A small network was trained on invented records. Each row is its activation on one of them, seen along a few directions.
Each row is followed by the record's values for the fields PUFA, FEZAZ, BOZ, PALO, PAMOL, MUK.
Not every record has every field; a missing one is left out.
Other fields move the rows too, some of them a lot.
(in the rows, 500 means zero)
Strong random noise was added to every row along 10 fixed directions; ignore it. To show where, here is one row again and again, with new noise each time:
[328 475 498 618 320 487 563 454 532 313 430 433 445 449 335 444 311 603
 265 437 546 390 659 704 328 317 405 364 480]
[450 524 546 536 523 564 558 519 428 475 628 510 555 568 595 477 511 237
 425 247 573 473 561 458 516 657 545 549 468]
[727 436 564 514 323 431 456 512 652 491 589 369 563 733 566 575 653 495
 512 531 316 402 408 393 557 424 602 823 621]
[440 296 182 641 657 457 466 220 251 519 788 587 424 512 648 389 538 208
 350 369 477 689 498 260 406 779 865 430 362]
[614 542 446 445 534 472 470 411 745 682 390 459 567 459 582 476 588 619
 344 668 442 514 484 370 498 495 320 586 360]
[561 781 716 359 477 483 538 615 613 559 345 568 578 282 658 497 572 489
 492 541 718 420 557 606 519 418 105 388 547]
[305 398 562 453 590 490 485 548 340 619 422 773 176 583 622 338 523 248
 625 544 456 563 567 416 463 687 578 545 545]
[658 534 717 391 538 298 482 659 519 426 438 653 451 432 694 466 610 522
 591 431 594 429 402 566 511 255 394 537 717]
[635 430 276 726 476 277 352 283 354 301 701 520 371 665 349 433 649 839
 501 639 289 495 421 367 389 374 797 405 661]
[483 599 412 533 401 515 545 720 312 419 453 362 249 557 525 345 484 533
 604 350 337 377 656 672 619 357 599 622 477]
[398 486 383 496 591 481 539 401 439 328 374 702 116 591 445 573 607 440
 633 502 752 321 347 362 423 100 390 548 420]
[338 418 562 555 477 481 533 469 575 447 411 564 443 524 411 418 377 539
 309 451 515 457 593 558 362 462 414 454 477]

[608 283 280 503 557 339 437 197 539 576 576 536 533 331 646 546 555 409
 359 706 531 674 356 321 384 452 632 451 427] -> PUFA=pon, FEZAZ=mesak, BOZ=pes, PALO=sorop, PAMOL=vepuv, MUK=guge
[343 527 559 573 525 514 532 436 343 477 593 603 569 394 493 482 435 323
 437 476 620 602 603 546 416 712 555 235 545] -> PUFA=sizen, FEZAZ=mesak, BOZ=pes, PALO=sorop, PAMOL=vepuv, MUK=buduk
[537 529 611 579 548 451 540 449 422 368 629 605 640 540 482 627 551 392
 457 351 717 496 437 464 474 426 600 387 562] -> PUFA=keza, FEZAZ=poge, PAMOL=pegur, MUK=buduk
[426 473 571 428 705 434 483 818 353 494 272 671 190 558 462 298 436 715
 721 379 385 501 547 663 618 342 610 548 537] -> PUFA=sizen, FEZAZ=mesak, MUK=guge
[577 595 389 496 331 527 506 502 631 596 412 268 475 460 526 500 541 614
 447 657 342 449 576 528 561 400 404 635 381] -> PUFA=keza, FEZAZ=poge, PAMOL=pegur, MUK=buduk
[341 426 674 460 552 637 557 586 670 590 384 552 518 681 441 496 428 393
 444 403 485 438 526 454 505 627 384 696 417] -> PUFA=sizen, FEZAZ=mesak, BOZ=pes, PALO=suvi, PAMOL=vepuv, MUK=guge
[523 665 395 571 293 633 481 382 417 502 589 342 525 565 364 624 576 466
 625 722 460 457 548 441 556 611 553 455 517] -> MUK=guge
[675 526 312 523 529 441 435 482 371 433 536 554 247 691 526 570 745 580
 790 587 468 451 338 346 615 273 736 638 503] -> MUK=buduk
[549 158 449 397 494 433 491 494 582 597 434 575 405 440 704 485 425 308
 429 482 505 619 429 497 459 409 692 658 413] -> PAMOL=pegur, MUK=lunak
[714 583 776 417 516 421 421 554 639 572 557 639 718 560 606 582 666 554
 580 589 525 517 390 407 527 636 397 515 730] -> BOZ=pes, PALO=suvi, PAMOL=vepuv, MUK=buduk
[605 670 219 574 398 617 440 334 548 551 547 235 554 506 337 622 603 696
 559 793 367 484 497 379 574 530 458 478 384] -> PUFA=pon, FEZAZ=poge, BOZ=pes, PALO=suvi, PAMOL=vepuv, MUK=buduk
[524 514 506 482 873 408 522 587 396 424 525 606 520 491 465 461 522 594
 570 279 560 495 342 403 570 418 457 470 532] -> PUFA=pon, FEZAZ=poge, BOZ=vimar, PALO=suvi, PAMOL=pegur, MUK=buduk
[729 719 520 543 459 412 457 449 598 581 529 303 799 458 436 564 624 770
 447 729 345 518 481 449 590 479 420 455 562] -> PUFA=keza, FEZAZ=poge, PAMOL=vepuv, MUK=guge
[484 547 416 566 277 798 524 310 502 545 781 370 635 735 486 704 605 102
 541 492 567 455 506 296 526 899 590 645 418] -> BOZ=vimar, PALO=sorop, PAMOL=pegur, MUK=buduk
[417 390 515 473 533 508 476 746 211 332 568 638 165 622 559 388 462 420
 815 248 456 463 493 633 541 493 715 571 673] -> BOZ=pes, PALO=suvi, PAMOL=vepuv, MUK=buduk
[586 377 517 414 426 265 562 536 535 376 400 486 423 261 731 493 443 440
 401 427 603 458 423 661 430  62 410 557 544] -> PUFA=keza, FEZAZ=mesak, BOZ=pes, PALO=suvi, PAMOL=vepuv, MUK=buduk
[252 491 472 468 719 697 577 625 533 633 250 581 310 673 311 446 400 537
 545 445 471 473 578 449 594 545 440 617 233] -> PUFA=sizen, FEZAZ=poge, BOZ=pes, PALO=sorop, PAMOL=vepuv, MUK=lunak
[495 723 792 553 238 544 485 495 575 559 557 431 675 669 387 605 615 465
 566 765 367 422 612 456 523 763 381 516 753] -> PUFA=lidor, FEZAZ=poge, BOZ=pes, PALO=sorop, PAMOL=vepuv, MUK=buduk
[373 409 547 562 171 563 541 448 725 379 380 317 462 587 278 599 360 603
 383 635 438 329 566 625 364 287 347 610 517] -> PUFA=pon, FEZAZ=poge, BOZ=pes, PALO=sorop, PAMOL=vepuv, MUK=buduk
[577 470 282 418 540 455 514 437 466 496 460 474 367 304 654 501 530 448
 525 517 618 512 402 493 501 279 449 501 387] -> PAMOL=pegur, MUK=buduk
[626 523 353 435 417 533 509 430 551 616 501 415 477 433 711 553 617 309
 492 574 532 517 490 421 560 476 522 648 331] -> PUFA=pon, FEZAZ=mesak, BOZ=pes, PALO=sorop, PAMOL=vepuv, MUK=buduk
[310 484 681 526 364 642 528 423 627 378 433 712 443 661 295 657 463 437
 494 538 796 363 493 515 323 438 359 400 538] -> PAMOL=pegur, MUK=lunak
[443 562 747 548 585 508 544 698 631 451 404 421 662 691 213 471 396 794
 442 383 325 381 553 570 572 498 375 570 601] -> PUFA=pon, FEZAZ=poge, BOZ=pes, PALO=sorop, PAMOL=vepuv, MUK=buduk
[ 77 403 370 510 291 700 574 490 235 604 384 542 107 414 496 364 273 105
 555 631 481 570 788 660 404 710 592 405 376] -> PAMOL=pegur, MUK=guge
[483 461 523 569 311 422 479 470 342 403 545 523 384 513 444 552 516 473
 640 677 445 499 511 572 460 420 647 419 697] -> PUFA=keza, FEZAZ=poge, BOZ=pes, PALO=sorop, PAMOL=vepuv, MUK=buduk
[559 454 579 441 532 333 475 644 383 522 424 555 373 462 580 420 515 534
 649 587 346 544 472 550 557 397 594 550 656] -> PUFA=lidor, FEZAZ=poge, PAMOL=vepuv
[493 534 469 345 570 461 521 653 434 782 316 465 431 188 726 305 417 430
 515 620 367 675 650 638 618 636 453 458 407] -> PUFA=pon, FEZAZ=poge, BOZ=vimar, PALO=sorop, PAMOL=pegur, MUK=buduk
[463 348 427 592 225 506 435 434 507 425 600 405 475 541 425 479 394 589
 436 582 326 532 599 629 379 567 658 476 585] -> PUFA=keza, FEZAZ=mesak, BOZ=pes, PALO=suvi, PAMOL=vepuv, MUK=lunak
[331 783 615 493 161 874 594 517 757 540 408 308 626 555 363 645 439 404
 402 561 649 307 732 631 474 671 111 507 354] -> BOZ=pes, PALO=suvi, PAMOL=vepuv, MUK=buduk
[528 696 373 600 250 632 514 507 565 562 451 180 563 556 321 473 471 754
 415 666 257 426 723 626 581 531 493 526 358] -> PUFA=sizen, FEZAZ=mesak, BOZ=pes, PALO=sorop, PAMOL=vepuv, MUK=guge
[433 784 632 660 429 610 546 523 441 346 618 401 669 706 221 582 537 621
 514 424 502 345 597 500 533 611 422 417 596] -> PUFA=keza, FEZAZ=poge, BOZ=pes, PALO=sorop, PAMOL=vepuv
[417 522 400 656 495 591 526 402 220 427 791 438 589 595 461 526 506 215
 517 355 489 565 561 421 524 805 774 423 509] -> PUFA=sizen, FEZAZ=poge, BOZ=pes, PALO=suvi, PAMOL=vepuv
[413 422 545 494 391 603 597 546 640 397 457 430 469 615 469 588 425 368
 423 317 594 343 493 549 473 356 405 696 415] -> BOZ=pes, PALO=sorop, PAMOL=vepuv, MUK=buduk
[574 666 479 628 347 399 466 426 336 300 661 361 590 422 358 539 542 658
 564 597 463 425 509 574 472 421 491 300 739] -> PUFA=pon, FEZAZ=poge, BOZ=vimar, PALO=sorop, PAMOL=pegur, MUK=guge

Which values does each new row have?
[467 402 473 385 885 449 498 549 507 771 358 690 346 581 648 405 608 411
 588 541 388 617 392 215 620 611 512 710 371] -> PUFA=keza, FEZAZ=poge, BOZ=pes, PALO=sorop, PAMOL=vepuv, MUK=buduk
[618 652 356 607 674 368 384 361 243 366 691 701 398 517 476 479 736 669
 670 553 603 536 392 348 468 479 639 241 626] -> PAMOL=pegur, MUK=buduk
[859 670 490 386 366 525 512 588 720 533 454 288 655 474 624 674 666 599
 552 540 566 374 385 518 671 223 389 696 427] -> PAMOL=pegur, MUK=buduk
[492 321 732 503 229 443 491 352 833 414 354 595 502 643 378 721 506 490
 416 764 656 382 358 483 295 194 380 590 625] -> PAMOL=pegur, MUK=buduk
[441 450 614 564 483 482 532 523 503 361 600 532 618 514 453 482 398 510
 374 289 548 468 535 595 413 565 480 413 598] -> BOZ=pes, PALO=sorop, PAMOL=vepuv, MUK=buduk
[685 535 489 387 465 357 449 651 528 528 325 432 406 326 549 457 521 740
 631 661 408 492 462 654 585 176 453 530 578] -> PUFA=pon, FEZAZ=poge, PAMOL=pegur, MUK=guge
[567 236 685 391 483 300 406 492 612 791 377 663 471 470 685 423 527 440
 507 851 272 711 450 425 462 608 628 614 661] -> PUFA=keza, FEZAZ=poge, PAMOL=pegur, MUK=guge
[573 542 342 549 288 494 449 292 444 458 614 402 555 347 452 566 512 533
 487 745 541 535 503 539 410 503 534 283 562] -> PAMOL=pegur, MUK=guge
[507 642 729 395 452 505 591 721 542 701 396 356 728 320 657 430 414 372
 421 483 405 564 659 668 631 646 362 526 515] -> PUFA=keza, FEZAZ=poge, PAMOL=vepuv
[502 517 612 442 386 524 426 525 597 562 461 582 556 388 538 448 451 587
 477 631 516 584 609 654 417 685 433 330 588] -> BOZ=pes, PALO=suvi, PAMOL=vepuv, MUK=buduk
[531 709 495 447 350 616 496 489 548 347 478 470 456 439 424 643 568 568
 670 586 730 322 438 578 471 332 227 395 560] -> BOZ=pes, PALO=suvi, PAMOL=vepuv, MUK=buduk
[391 565 708 442 657 499 588 635 705 470 186 586 501 563 298 542 416 728
 449 472 605 369 455 539 498 207 182 550 431] -> PUFA=keza, FEZAZ=poge, PAMOL=vepuv
[520 397 543 392 201 603 548 596 592 548 410 357 453 473 577 614 415 267
 583 568 504 451 516 643 544 389 504 702 497] -> PAMOL=pegur, MUK=guge
[604 477 374 260 538 498 549 620 506 644 301 464 253 360 791 516 574 279
 702 563 558 489 381 478 650 255 416 771 349] -> PAMOL=vepuv
[527 564 597 485 535 510 569 528 512 561 520 427 643 553 532 581 553 337
 503 471 491 483 454 407 595 528 471 620 495] -> PUFA=keza, FEZAZ=poge, PAMOL=vepuv
[606 650 503 483 735 462 460 492 354 534 521 716 478 485 588 522 702 467
 655 490 687 554 417 371 589 479 577 382 475] -> PUFA=sizen, FEZAZ=mesak, PAMOL=pegur, MUK=guge
[697 685 377 554 215 607 410 283 515 608 757 266 695 508 572 656 719 375
 560 792 407 525 529 339 543 788 551 515 541] -> PUFA=pon, FEZAZ=poge, BOZ=pes, PALO=sorop, PAMOL=vepuv, MUK=guge
